Each row below holds a small network's activations on one input, seen along a few directions.
In each table, some parts of the input vary, and every possible input appears once, in random order.
Descriptions start from the smaller parts, as in this example, which fits no table here: one of 6 places along a line, together with either a single point or one of 9 places along a line or (one of 2 separate values, together with one of 5 places around a ring).
Shared parts are said once, and a part with two or three values counts as separate values.

Other details of the inputs vary at random and push rows far along two fixed directions, the same in every table; ignore that.

Table:
row 1: [-49   4  -3  22 -16 -21  -5 -30  16  -5  -2  19  -3 -16  27]
row 2: [ 25  -4  -8 -11  27  27 -27 -33   2  22   7  34 -28  -7   5]
row 3: [ 41   2  22 -32   7  15   9  46 -17  -1  20 -48  21  15 -22]
row 4: [-46   0 -12  34  -6 -19   1 -12  15 -17 -34  24 -14  -3  18]
row 5: [ 47  10  16 -34  -3  16  14  41 -22   0  29 -42  27  14 -14]
row 6: [ 47  14   6 -20  -1  26  16  59 -23  -1  -4 -41  15  20 -21]
row 7: [-44 -20  -7  32 -13 -19   2 -29  17 -14 -26  14  -8 -11  12]
row 8: [-50  -7  -2  27  -2 -25  -7 -26  25 -10  -9  16  -3  -6  18]
row 9: [ 32  -2  12 -24  19  20 -11   6  -9   6  13  -3  -2  12 -14]
row 10: [-31  11  21  10 -36 -26  30  54  -1 -19  12 -66  48   4   7]
row 11: [ 27  -3 -11 -10  26  28 -27 -34   9  23   6  34 -26  -3   2]
row 12: [-50   1  -3  22  -9 -27  -8 -34  11  -4  -6  16   2 -12  22]
row 13: [ 41  10  -9 -14   8  32   2  20 -11   9 -10   2 -13   9  -8]
row 14: [ 37   1   3 -21  12  24  -6   6  -9  10  20   0   2  11  -4]
row 15: [-31  15  22   6 -45 -21  35  54   3 -18  15 -61  46   5  10]
row 16: [-41   6 -26  37 -13 -29  13 -22   5  -5 -14  29  -5 -14  11]
row 17: [-37   1  14  10 -24 -35  14  12   7 -21   6 -21  14   0  12]
row 18: [ 33   0 -25  -1  26  31 -16 -20  -4  12 -16  45 -33   5   4]
row 19: [ 23  -8  -5 -13  32  26 -31 -31   9  20   1  36 -22  -4  -5]
row 20: [ 36   8  -8 -17  13  15   3  12 -20  15  -3   5  -4  -2 -32]
row 21: [-24  11  12  14 -39 -29  44  71  -1 -32 -14 -55  28  16   2]
row 22: [-47   3 -13  32 -10 -14   1  -9  17 -11 -35  27 -10  -9  19]
row 23: [ 22  -4  -5 -10  29  27 -33 -35  -2  20   6  35 -23   1  -1]
row 24: [-29   4  24   6 -35 -36  35  57   3 -26  13 -64  37   8   5]
row 25: [-48  -2  -5  32  -6 -21  -9 -27  23  -4  -7  15   1  -9  22]
row 26: [ 31 -19 -14  -2  21  31 -23 -38  -3  17 -14  30 -27  -4  -9]
row 27: [-42   6  15   9 -24 -26  10  12   7 -16   2 -19  25  -9  10]
row 28: [ 38   2   1 -28  13  16  -4   0 -14  11  19  -3   3   6  -5]
row 29: [-47   3 -17  34  -6 -34   8 -22   5  -8 -21  25  -9 -13   0]
row 30: [-46   7 -21  38 -11 -29   6 -23   3  -2 -20  24  -5 -15   4]
row 31: [ 33   0  13 -27  19  15 -10   1 -14   4  13  -4  -2   7 -15]
row 32: [ 42  -1  16 -31  10  16  -1  25 -12   3  21 -19   1  18 -17]
row 33: [-45 -17  -8  31 -17 -14   0 -26  19  -9 -27  16  -4 -18  13]
row 34: [-46  -9  -3  27  -6 -30  -4 -23  27 -11  -6  18 -10  -4  20]
row 35: [ 44  12  17 -39  -6  16  13  40 -20   7  24 -46  24  10 -16]
row 36: [ 22  -8  -3 -20  34  14 -29 -40  -5  14   3  34 -26  -1  -7]
row 37: [ 33 -16 -16  -5  15  34 -17 -37   1  19 -11  32 -31  -8  -4]
row 38: [-53  -4  -1  23  -6 -21 -10 -23  20  -5  -8  19  -1 -18  22]
row 39: [ 41   4  -8 -15  14   5   7  12 -21   9   1   4 -15   7 -31]
row 40: [ 34 -26 -12  -6  22  21 -18 -35   1  10 -13  32 -38   0 -11]
row 41: [-53  -1   0  16  -8 -27  -7 -30  15  -5  -9  20   2 -17  19]
row 42: [ 46  10  29 -42  -6  22  14  66 -20   1  25 -59  37  17 -27]
row 43: [ 38  -1   0 -20  16  22  -6   7  -9  11  19  -4   0   5  -3]
row 44: [ 36  -3   9 -31  16   7  -7   2 -12   7  15  -5  -8  10 -14]
row 45: [ 40  13 -13 -14   8  17   8  10 -21  18   2   3  -8  -1 -25]
row 46: [ 35 -20 -20  -3  19  31 -16 -36  -1  14  -8  35 -27  -3  -2]
row 47: [-34   3   2  20 -23 -22  18  15  16 -14   7 -20  25   1  19]
row 48: [-31  15  26   6 -39 -29  31  48  -6 -22  13 -63  50   4   5]
Description of these inputs: one of 6 places along a line, together with either one of 3 separate values or one of 5 places along a line.
The inputs of row 41 and row 35 match in every part but the place on the line of 6. If row 20 is changed in the same way as row 41 into row 35, which row does it become? -> row 45
Which other rows agree with row 18 in the place on the line of 6? List them by row number. -> row 5, row 14, row 16, row 28, row 43, row 46, row 47
Change only the place on the line of 6 in row 27. List by row number the other rows that result. -> row 1, row 5, row 17, row 31, row 48
Which other rows agree with row 3 in the place on the line of 6? List them by row number. -> row 4, row 7, row 8, row 9, row 29, row 31, row 36
Change only the choice among 3 separate values in row 30. List by row number the other rows that result. -> row 6, row 26
Change only the choice among 3 separate values in row 13. List by row number the other rows that result. -> row 37, row 45

Table:
row 49: [-42   5 -21  35   6  10 -18 -23  23  -2 -41  55 -28  -8  27]
row 50: [ 86   0   6 -46  31  41  -9  20 -15  23  43 -14   1  20 -26]
row 51: [ 26  -6  -6 -13  25  21 -25 -46   1  15  18  40 -28   1  11]
row 52: [ 76 -11 -19 -25  24  61 -15 -10 -22  31 -16  13 -16  -5 -36]
row 53: [  4   7  22  -2 -20   2  29  80  -1 -26 -21 -59  23  24  -9]
row 54: [-68 -28 -15  56 -28 -29   5 -37  23 -15 -49  20 -11 -23  13]
row 55: [-78   5 -13  46 -13 -34  -7 -36  30   1   1  28   7 -19  40]
row 56: [ 37  17 -18 -15  20  -4   7  -5 -28  14  14  24 -21   6 -27]
row 57: [ 73  -5  -4 -37  39  40 -26 -16 -13  27  32  14 -19  15 -13]
row 58: [ 38 -10  -6  -8  24  25  -6  14   3  -5 -16  14 -30  24   0]
row 59: [-20   6  -5   8   8 -30   1 -10 -12   0 -19  20 -14  -5 -25]
row 60: [ 10  -7  21 -11  -8 -14  17  42   4 -14  24 -55  30  15 -10]
row 61: [ 55   8  -1 -32  30  41 -19  -4 -12  29  28   7  -3   3  -8]
row 62: [ 59  29   0 -39  20  17   8  44 -49  16   7 -21  12   6 -55]
row 63: [  3   1 -16  -5  25  20 -40 -71   4  24   3  66 -35 -17  26]
row 64: [ 25 -14  10 -30  24  20 -33 -33  -3  11  -3  23 -24  -2 -10]
row 65: [-40  -3  31  11 -41 -45  39  56   9 -35  18 -76  48  11   6]
row 66: [ 44  12  23 -43   4  31  -1  35 -21  10  17 -41  27   8 -21]
row 67: [ 66  -7  27 -49  26  35 -12  34 -18  10  19 -39  10  16 -38]
row 68: [-83   2  -6  44 -10 -31 -15 -36  32  -4 -12  27   9 -22  28]
row 69: [-67  11  -2  29 -27 -31   7 -21  19  -9   3   6  15 -18  39]
row 70: [-30  10  -2  30 -68 -20  61  60  -3 -19  -6 -70  52 -10   3]
row 71: [ 98 -14 -15 -32   8  50  12  18 -27  21  11 -16 -10  13 -35]
row 72: [-36 -43 -37  46   6  -9 -15 -84  27  -1 -40  72 -51 -20  18]
row 73: [  6  17  15 -10 -24 -43  50  71 -27 -26  11 -61  30  14 -34]
row 74: [-34  -1  -7  16  16   3 -30 -49  18  11  -7  41 -11 -18  14]
row 75: [ 61  17 -15 -17  24  51 -11  20 -11  18  -6  17 -22  13   0]
row 76: [-52   0  31  10 -37 -36  21  35  10 -31  -3 -53  39  -2   9]
row 77: [-57 -11  17  20 -27 -42  18   1  18 -30   3 -23  17   0  24]
row 78: [-40  -3  35   1 -49 -45  40  53   1 -39  13 -73  47  11  14]
row 79: [-46  40  -4  20 -39 -54  49  44 -15 -14   3 -34  38  -8  -4]
row 80: [ -5  -5  -8  -7  29  24 -47 -68   4  20  -9  66 -33 -19  15]
row 81: [-62  -2   3  26 -32 -40   8 -22  17 -19   6   9   7  -7  43]
row 82: [-56 -23 -11  33  25 -15 -46 -81  37   6 -19  71 -39 -22  18]
row 83: [ 49   6 -10 -11  11  30   4  27  -4   2  -4   1 -16  26   2]
What do these inputs look like to the network? -> one of 5 places around a ring, together with either one of 3 separate values or one of 4 places along a line
The inputs of row 56 and row 79 match in every part but the place on the ring of 5. If row 51 is changed in the same way as row 56 into row 79, which row does it become? -> row 69
Change only the choice among 3 separate values in row 59. List by row number the other rows that result. -> row 53, row 54
A walk changes only the place on the ring of 5. It starts at row 74 and steps to row 67. List the rest of the walk in order. -> row 65, row 57, row 61
Change only the place on the ring of 5 in row 80. List by row number the other rows that result. -> row 63, row 64, row 78, row 81
